Look-ups in named tables: a row name and a column name give one cell, copied from the table.

dakigu.tsv
	zuzenal	pup	tivi	fipetol	pufole	rerel	belumaz
dezanab	-21523	53450	17530	83357	27314	-34135	76944
piv	3821	63791	20564	92069	56402	-33289	68710
pov	-37570	-17607	25697	34094	-51827	-14367	71259
ripa	96081	-53827	58768	20189	17501	19564	5671
ler	56737	58611	31151	92289	90635	-23110	44598
pirizo	49101	-19199	43113	39533	13843	-83	32720

dezanab, belumaz: 76944
piv, rerel: -33289
pov, belumaz: 71259
piv, belumaz: 68710
piv, fipetol: 92069
pirizo, zuzenal: 49101
pov, fipetol: 34094
ripa, tivi: 58768
pirizo, pup: -19199
pov, tivi: 25697
ripa, rerel: 19564
pirizo, pufole: 13843

Table gup
	miridof	vub	lumi	gul	visisug	ruvas	nis	pas	bato
sof	54.69	34.41	44.70	67.45	45.61	55.23	50.78	44.52	32.20
timug	31.33	40.03	23.66	41.25	50.77	34.90	58.75	44.04	40.07
bebizar	51.86	46.74	26.52	54.99	38.12	44.26	41.64	46.51	43.26
lizizu	47.50	54.01	54.74	36.27	47.81	51.62	38.48	45.93	56.97
fof	58.13	54.02	34.96	20.21	44.77	37.29	45.05	52.69	52.45
kosipu	46.65	38.23	36.46	81.56	47.08	52.46	55.10	49.50	58.98
mur	48.80	35.61	24.37	25.78	46.32	55.09	47.23	47.87	60.88
zozodut	49.28	50.88	52.96	65.38	50.51	45.96	44.09	43.38	48.29
kud	36.55	41.71	60.26	48.35	48.78	45.51	54.80	49.74	56.03
pezak	57.29	45.52	30.40	28.27	50.18	46.12	44.93	49.22	35.48
buvunom	33.48	43.32	29.09	48.08	44.79	58.74	43.42	45.65	54.29

visisug of fof is 44.77
pas of kud is 49.74
visisug of timug is 50.77
nis of pezak is 44.93
miridof of kosipu is 46.65
miridof of buvunom is 33.48
miridof of bebizar is 51.86
nis of zozodut is 44.09

bodumeb:
        neviso     geb
zome    63.050  68.443
giralo  46.941  56.225
zomire  88.040  84.268
nipoz   72.764  68.082
ral     77.990  80.573
bonoz   59.015  52.614
lufal   54.160  86.854
somone  79.893  63.156
pon     50.810  94.148
resu    86.627  63.619
duv     63.400  13.996
ziz     53.876  56.776
suba    78.865  43.570
mab     97.714  30.102

geb of zome = 68.443
neviso of somone = 79.893
geb of lufal = 86.854
neviso of suba = 78.865
geb of zomire = 84.268
geb of mab = 30.102
geb of pon = 94.148
neviso of mab = 97.714
neviso of resu = 86.627
geb of ziz = 56.776
geb of resu = 63.619
Row with the largest geb: pon

kemer
|  | nesu | furub | sumovib |
|---|---|---|---|
| tiv | 183 | 198 | 173 |
| gasotas | 203 | 158 | 181 |
| gud | 175 | 213 | 140 |
| teso | 191 | 182 | 205 |
| lerelu | 203 | 159 | 176 |
| luv | 194 | 176 | 181 |
| natapa | 209 | 146 | 145 |
| gak | 190 | 184 | 56 |
| zug | 178 | 207 | 141 |
| riro | 186 | 192 | 120 |
| rin | 196 | 172 | 191 |

teso, nesu => 191
lerelu, furub => 159
lerelu, nesu => 203
gak, sumovib => 56
riro, furub => 192
gasotas, nesu => 203
natapa, sumovib => 145
gud, furub => 213
gak, furub => 184
rin, nesu => 196
luv, sumovib => 181
tiv, nesu => 183
riro, nesu => 186
zug, nesu => 178

turife.tsv
	vap	lupab
kis	29	179
vid	130	70
navup	175	82
misu	176	56
vuzok	97	195

misu, lupab -> 56
kis, lupab -> 179
vid, vap -> 130
misu, vap -> 176
navup, lupab -> 82
vuzok, lupab -> 195
vid, lupab -> 70
vuzok, vap -> 97
navup, vap -> 175
kis, vap -> 29
Row with the largest lupab: vuzok

tolonar:
         kesafe  feripa  natizo   tino    sif    fem    luv    vur
dazegaf   37407   58350   76836  51601  34097  56618  34015  56599
tazun     17996   97267   79629  17051  36648  53811  33231  68213
lelo      37156   89431   49919  92667  32458  94046  13536  42560
gonediz   55156   56627   82743  96250  91418  91825  24633  62020
paz       20798   61842   72795  68046  45219  52518  43993  52043
mabimam   77884   61225   23645  18945  61069  14657  83780  94073
vaf       61521   97107   58366  95615  81584  79815  67226  65499
nupodim   12749   31089   98725  39648  18908  38206  32468  19017
fuv       64184   44803   68566  92887  69540  22424  42009  64516
ratelor   65876   46731   46501  30679  81141  77759  58971  30357
zus       76481   18231   67533  21559  36802  69050  39610  60933

kesafe of nupodim: 12749
luv of ratelor: 58971
feripa of paz: 61842
tino of mabimam: 18945
fem of gonediz: 91825
sif of paz: 45219
feripa of ratelor: 46731
kesafe of fuv: 64184
tino of tazun: 17051
luv of fuv: 42009
vur of vaf: 65499
kesafe of paz: 20798
luv of vaf: 67226
fem of dazegaf: 56618
vur of paz: 52043
sif of lelo: 32458
tino of zus: 21559
kesafe of vaf: 61521

Table tasa
columns: revu, belemut, sal, zoriz, gom, kofuren, pepad
kodum: [53.5, 70.4, 60.3, 82.0, 26.7, 25.4, 69.3]
por: [85.4, 91.1, 57.2, 56.5, 67.8, 46.5, 63.5]
mumuro: [38.2, 60.5, 65.5, 60.8, 41.2, 26.4, 68.7]
vam: [35.5, 89.9, 64.0, 51.2, 10.2, 55.9, 37.1]
bili: [51.8, 92.4, 64.9, 48.9, 31.5, 47.6, 48.9]

bili, belemut => 92.4
mumuro, gom => 41.2
vam, gom => 10.2
mumuro, belemut => 60.5
mumuro, sal => 65.5
por, zoriz => 56.5
bili, gom => 31.5
kodum, zoriz => 82.0
por, sal => 57.2
kodum, revu => 53.5
kodum, kofuren => 25.4
mumuro, zoriz => 60.8
por, revu => 85.4

kuno =
,vul,sek,tobu,sese,robiru,giv,rez,dugad,tul,nopeg
zufuro,-5.883,-1.957,-7.541,-5.282,-4.332,-2.172,-7.171,-0.462,-6.939,-8.653
vuna,47.998,-82.178,56.369,37.460,6.307,-0.832,-79.637,-37.016,-79.177,-73.430
kav,28.232,59.722,21.304,40.185,63.408,62.141,26.755,71.446,23.254,18.411
pufegal,-10.807,-23.214,-9.389,-13.019,-18.006,-18.288,-18.847,-21.803,-18.365,-17.384

What is the dugad of pufegal in kuno?
-21.803
What is the tul of vuna in kuno?
-79.177
What is the sese of vuna in kuno?
37.460
What is the rez of pufegal in kuno?
-18.847
What is the vul of zufuro in kuno?
-5.883
What is the robiru of vuna in kuno?
6.307
What is the rez of kav in kuno?
26.755
What is the sese of pufegal in kuno?
-13.019

Table vif
fields: kiv, tur, rotid
fovin: [167, 198, 116]
nekudeg: [189, 244, 113]
gatimep: [129, 8, 60]
pirunud: [178, 243, 120]
zunole: [98, 99, 137]
kubodat: [182, 235, 114]
mugezu: [92, 86, 140]

What is the kiv of kubodat in vif?
182
What is the kiv of mugezu in vif?
92
What is the rotid of pirunud in vif?
120
What is the kiv of zunole in vif?
98
What is the rotid of nekudeg in vif?
113
What is the tur of gatimep in vif?
8
What is the tur of nekudeg in vif?
244
What is the kiv of fovin in vif?
167
What is the rotid of zunole in vif?
137
What is the tur of zunole in vif?
99
What is the tur of pirunud in vif?
243
What is the rotid of fovin in vif?
116
What is the tur of kubodat in vif?
235
Row with the largest rotid: mugezu

